These are the activations of a small neural network, seen along a few directions. Each row is one input.
In each table, some parts of the input vary, and every possible input appears once, in random order.
Descriptions start from the smaller parts, as in this example, which fits no table here: one of 4 places along a line, together with either a single point or one of 9 places along a line or (one of 3 separate values, together with one of 8 places around a ring).
Shared parts are said once, and a part with two or three values counts as separate values.

Other details of the inputs shift rows strongly along two fixed directions, in all tables alike. That doesn't count.

Table:
R1: [-27 -16  28  15 -23 -23   0  13  20 -22 -28 -25]
R2: [ 13  -4  -2  -7   1 -24  36   6  -9 -11   4  17]
R3: [-44 -14  28  13   5  15 -31  -8  20   0 -22 -10]
R4: [ 12   2 -10  -7   7   7 -11  -9 -11  22  10  12]
R5: [ -8   9 -13  -6  23  18  -2  -9 -10  24  10  -7]
R6: [ 33   4  -6  -9 -26 -34  36  17  -1 -23  -2  20]
R7: [-11  -7 -16  -4  16  28  -7  -5 -22  18  14   0]
R8: [-28 -11  22  18  -3  20 -14  -5  26  -4 -28 -14]
R9: [ 20   2   5   1 -17 -32  54  20  -3 -19   2  15]
R10: [  8   1 -20  -8   4  22 -15  -7 -25  15  21   8]
R11: [ 19   1  -1  -1  -2 -23  37  13 -13 -10  11  -6]
R12: [  0  -5  -9  -5  20   9   3  -5 -11  27   8   7]
R13: [-11   4  -6  -6  28  20  -8   2  -6  17  14   8]
R14: [  6   6 -13  -6  18  18 -19 -14  -2  10  10  13]
R15: [ 30   3   0  -8 -24 -42  36   8  -7 -25   2  24]
R16: [ 30  11  -8   0 -17 -20  23  11  -8 -14  11   2]
R17: [ -5   1   1  -1  28  22  -3 -12 -10  14  13   5]
R18: [-35 -17  15  14   5  22 -25 -10  30  -1 -33 -13]
R19: [-32 -10  17  25   2  21 -24 -10  24  -1 -23 -30]
R20: [-13 -10  23  11 -46 -19  -6   2  28 -16 -28 -19]
R21: [  9  13 -15  -6  10   8 -17   4  -9   8  18  -1]
R22: [  1  11 -14 -13  25  33 -33  -3  -8  22  19   9]
R23: [ -6   1 -13  -9  20  20  -5  -3  -7  28  16 -11]
R24: [ 30  10  -3  -5 -17 -14  25  12  -5 -12   7  15]
R25: [-10  -5  29  20 -37 -13  -3  -2  28 -26 -29  -3]
R26: [ 26   9   4  -4 -14 -21  24   3 -12 -13  10  19]
R27: [ 10   6  -6  -2  14  16 -20 -13 -11   8  16 -10]
R28: [ 14   9   0  -7 -13 -18  10  13  -3  -9   8  18]
R29: [  8  -3  -5  -3   2 -16  30   8   0  -8   0  14]
R30: [-27 -13  27  13 -26 -13   4  17  29 -19 -33  -8]
R31: [ 11  -7  -7  -4   3 -22  26   8  -8 -10   3  -6]
R32: [-29  -7  20  12  -7  11 -49  -9  19  -5 -18 -25]
R33: [-15 -16  15  19 -26 -26  14   9  26 -28 -34 -19]
R34: [  8  15 -14  -9   6   9  -9 -10 -11  16  13   0]
R35: [ 11  14 -16 -11  13  13 -12 -13 -16  21  12  10]
R36: [  7  11  -6 -13  17  11 -17  -5 -16  12  22  17]
R37: [ 13   5  -6  -7  -8 -25  39  10 -12   0   0   9]
R38: [  9   5 -21  -4  16  16 -21 -11  -4   8  11  -4]
R39: [-24 -13  14  13  -5  11 -44 -21  22  -9 -25 -26]
R40: [ -2   7 -18  -7  29  14  -4   8 -14  17  21  -5]
Description of these inputs: one of 2 separate values, together with either a single point or one of 4 places along a line or (one of 3 separate values, together with one of 5 places along a line).
The inputs of R2 and R15 match in every part but the choice among 2 separate values. If R23 is changed in the same way as R2 into R15, which row does it become? -> R20
Change only the place on the line of 4 in R35. List by row number the other rows that result. -> R4, R20, R34
Change only the choice among 2 separate values in R10. List by row number the other rows that result. -> R7
Change only the choice among 2 separate values in R31. List by row number the other rows that result. -> R39

Table:
R41: [-13  -2   7   6   9  14 -11  -4   6   3  -4  -5]
R42: [ 15   5  -9  -9   5  -6  24   8 -17   5  16  13]
R43: [-11  -2   2   2  -1  14 -21  -7   6   6  -6  -1]
R44: [ -8   1   4   3  -4  12 -23  -9   4   6  -4  -6]
R45: [ 15   4 -12  -6   3  -1   6  -1  -8   2   9   8]
R46: [ 9  3 -7 -8  9 -4  7  2 -9  3 10 10]
R47: [  9   1  -7  -4  10   0  15  -1 -10   4   9   5]
R48: [ 14  -2  14   5 -43 -44  34  22  12 -35 -16   7]
R49: [ -5   3   4   4   0  12 -23  -7   6   1  -2  -8]
R50: [-6  0 -3  1 11  7 -2  3  0  5  3 -8]
R51: [ 24   9 -12  -7  -3 -10  13   1 -13  -1  14   6]
R52: [ 23   9 -12 -11   0 -12  11   5 -17  -1  19   8]
R53: [ -9  -3   2   2   3  10 -21  -7   5   2  -5  -2]
R54: [-7 -3 -4 -1 10  3 -2  1 -3  5  3 -8]
R55: [-10  -3   3   4   7  12 -13 -11   8   4  -8  -2]
R56: [-4  1  0 -2  4  7 -5 -3  0  8  0  5]
R57: [-13  -6   0   5   8  11  -8  -6   6   6  -7 -14]
R58: [ 14   3  -7  -8   7 -11  22   7 -15  -1  14  10]
R59: [-19 -12  33  19 -39 -25   5   8  33 -31 -39  -8]
R60: [-17  -5   2   4   5  11 -10  -2   5   9  -6 -11]
Describe the family of inputs behind these rows. -> one of 4 separate values, together with one of 5 places along a line
The inputs of R58 and R41 match in every part but the choice among 4 separate values. If R46 is changed in the same way as R58 into R41, which row does it become? -> R59
Change only the choice among 4 separate values in R48. List by row number the other rows that result. -> R43, R45, R53
Change only the choice among 4 separate values in R52. List by row number the other rows that result. -> R44, R49, R51

Table:
R61: [ -9  -7  23  14 -29 -22  -6  -6  19 -26 -24 -13]
R62: [ 5  4 -7 -1 11 -4 13 12  2  1  4 -1]
R63: [  8   3   6   2  -3   7  -9 -11  -1   1   3   9]
R64: [  9  -2   1   1 -23 -26  34  14   3  -4  -8  -4]
R65: [-28   0  18  15  -4  26 -46 -12  30   1 -22 -21]
R66: [ 13   8 -13  -9   3   7  -5  -5 -12  14  10  19]
R67: [ -8   0  14  -1 -16 -24  11  21  -9  -7   3   1]
R68: [ 15   7  -8 -11  13   8  -8   1  -5   3  14  20]
R69: [ 10   3   5   0 -16 -15   8   9   9 -17  -3  18]
R70: [ -7  -6  13  15 -28 -17   7  15  19 -26 -22 -13]
R71: [ -6  -1   6 -11   1 -12   1  15 -15   2  15   4]
R72: [ 23  18 -25 -16  32  16  -9 -12 -29  19  33   7]
R73: [  4  -2 -12  -2  -5  -1   3   2  -7   3   6  -5]
R74: [ 18  12  -7  -6   5   2   0  -8 -13   5  15   0]
R75: [ -4  -5   4   7   7  -4   3  -5   2  -1  -6 -11]
R76: [  8  -7  -1  -2 -18 -31  30  13   2  -9  -9  -2]
R77: [ -4   8   1  -9   6   2  -1  12 -18  14  22   2]
R78: [ 22  20 -29 -19  20  21  -7  -8 -25  30  31   7]
R79: [-40 -12  11  11  10  31 -29 -17  15  16 -24  -9]
R80: [-17 -11  13  13 -22 -14   5   4  19  -7 -28 -15]
R81: [-38  -9  12  11  22  35 -31 -12  20   8 -16  -6]
R82: [14 13 -8 -5  0 -6  1  8 -2 -5  7  4]
R83: [-20 -17  25  12 -13 -13   9  -4  16 -19 -27  -4]
R84: [ -3   0  -3  -1  22  10   7  -8 -11   9   6   7]
R85: [  2  -2   8   3  -3  -1 -10 -12   2  -7  -2  10]
R86: [ -7  -5   7   4 -17   0 -15  -8  10  -2 -13   8]
R87: [ -2  -5   8  -1  -3 -14  24  14   7 -14  -9  10]
R88: [ 3  1 -5 -4 -1  2 23  3 -7 12  3 10]
R89: [ 11   7 -11  -8  -8  -9   3  -1  -8   2   7   3]
R90: [ 11  -1  -6   1   1  -6   9  -1 -11  -8  11  -5]
R91: [-34 -12  14  19 -14  26 -38 -15  24   7 -27 -30]
R92: [  9   2 -14  -3  -7  -3   9   6 -11   3   6  -4]
R93: [ 20  12 -10  -9   7   2   2   6  -8   1  14  23]
R94: [ 16  13 -25 -14  38  23   5   4 -16  26  31   4]
R95: [  9   1 -18  -9  10  -4  16   3 -11  13  13   2]
R96: [ 15   5  -4  -7   2 -10  -1  -6 -10  -6   8   0]
R97: [ 15  -7   4   3 -19 -29  23   8  -5 -24  -4  -6]
R98: [ 1  1 -6  0 12 -3  8  8  4  0  4 -2]
R99: [  8  14 -24 -13  22  24 -22 -12 -18  27  21   2]
R100: [ 0  0  9  3 -8 -9 28 14  8 -9 -8  8]
R101: [-24  -1   7   5  13  28 -50 -14  19   4 -11 -15]
R102: [ 12   3  -4   2  -2  -1   9   0 -10  -2  10  -8]
R103: [  1  -7   3  -1 -18 -24  37  11  -1  -9  -9  12]
R104: [-25  -9  10   6  -1  27 -49 -22  16  11 -18  -1]
R105: [-8 -6  3  3  7 -1 -2  6 14 -4 -9 -9]
R106: [  7  -7  -4  -1 -20 -17  13   9  -2  -9  -5  -6]
R107: [ 0  2 -2 -2 12  2 18 10 -1  0  1 12]
R108: [  9   0  10   5 -15 -14   3  -4   2 -14  -7  11]
R109: [ 17   4 -13  -3   9  -2   9   0 -19   0  16  -2]
R110: [ -3   1 -12  -7  41  26  -4 -16 -17  21  20   9]
R111: [ 4  2 -9  0  5  4  0  8 -1 -5  9 -5]
R112: [-26   0   8  10   8  26 -47 -14  22   2 -13 -16]
R113: [11  6 -8  0  0  4  8 12 -3 -2 10 -5]
R114: [ 11   3  -7  -2  15   2  13  -3 -10  10  12  -5]
R115: [ 14   5  10   1 -25 -15  14  12  11 -17  -6  15]
R116: [ -3  -4  -2   2   2   5  -8   6   6  -8  -1 -10]
R117: [ 12  -1   2  -5   3  -2  -6 -10  -6  -4   5  13]
R118: [ -6  -1   0  -2  -9   2 -20  -8   5   2  -8  -7]
R119: [-19  -3  13  -1  -2  -5 -10  10  -6   2   6  -3]
R120: [-12  -8  20  12 -12  -8  17  -2  10 -11 -18  -3]
R121: [-15   4  -4   1  17  48 -50 -26   4  32   2   2]
R122: [ 11  -8   7   1 -11 -33  30   8   1 -18  -6  -4]
R123: [  5  -2 -13 -13  12   1  20   2 -15  12   9  15]
R124: [-15 -13  19  15 -14 -18   5  -4  18 -18 -23 -16]
Describe the family of inputs behind these rows. -> one of 4 places along a line, together with either a single point or (one of 3 separate values, together with one of 5 places along a line)
The inputs of R69 and R115 match in every part but the place on the line of 4. If R98 is changed in the same way as R69 into R115, which row does it become? -> R94
Change only the place on the line of 5 in R86. List by row number the other rows that result. -> R73, R89, R95, R103
Change only the choice among 3 separate values in R83. List by row number the other rows that result. -> R87, R123
Change only the place on the line of 5 in R80. List by row number the other rows that result. -> R66, R79, R92, R99
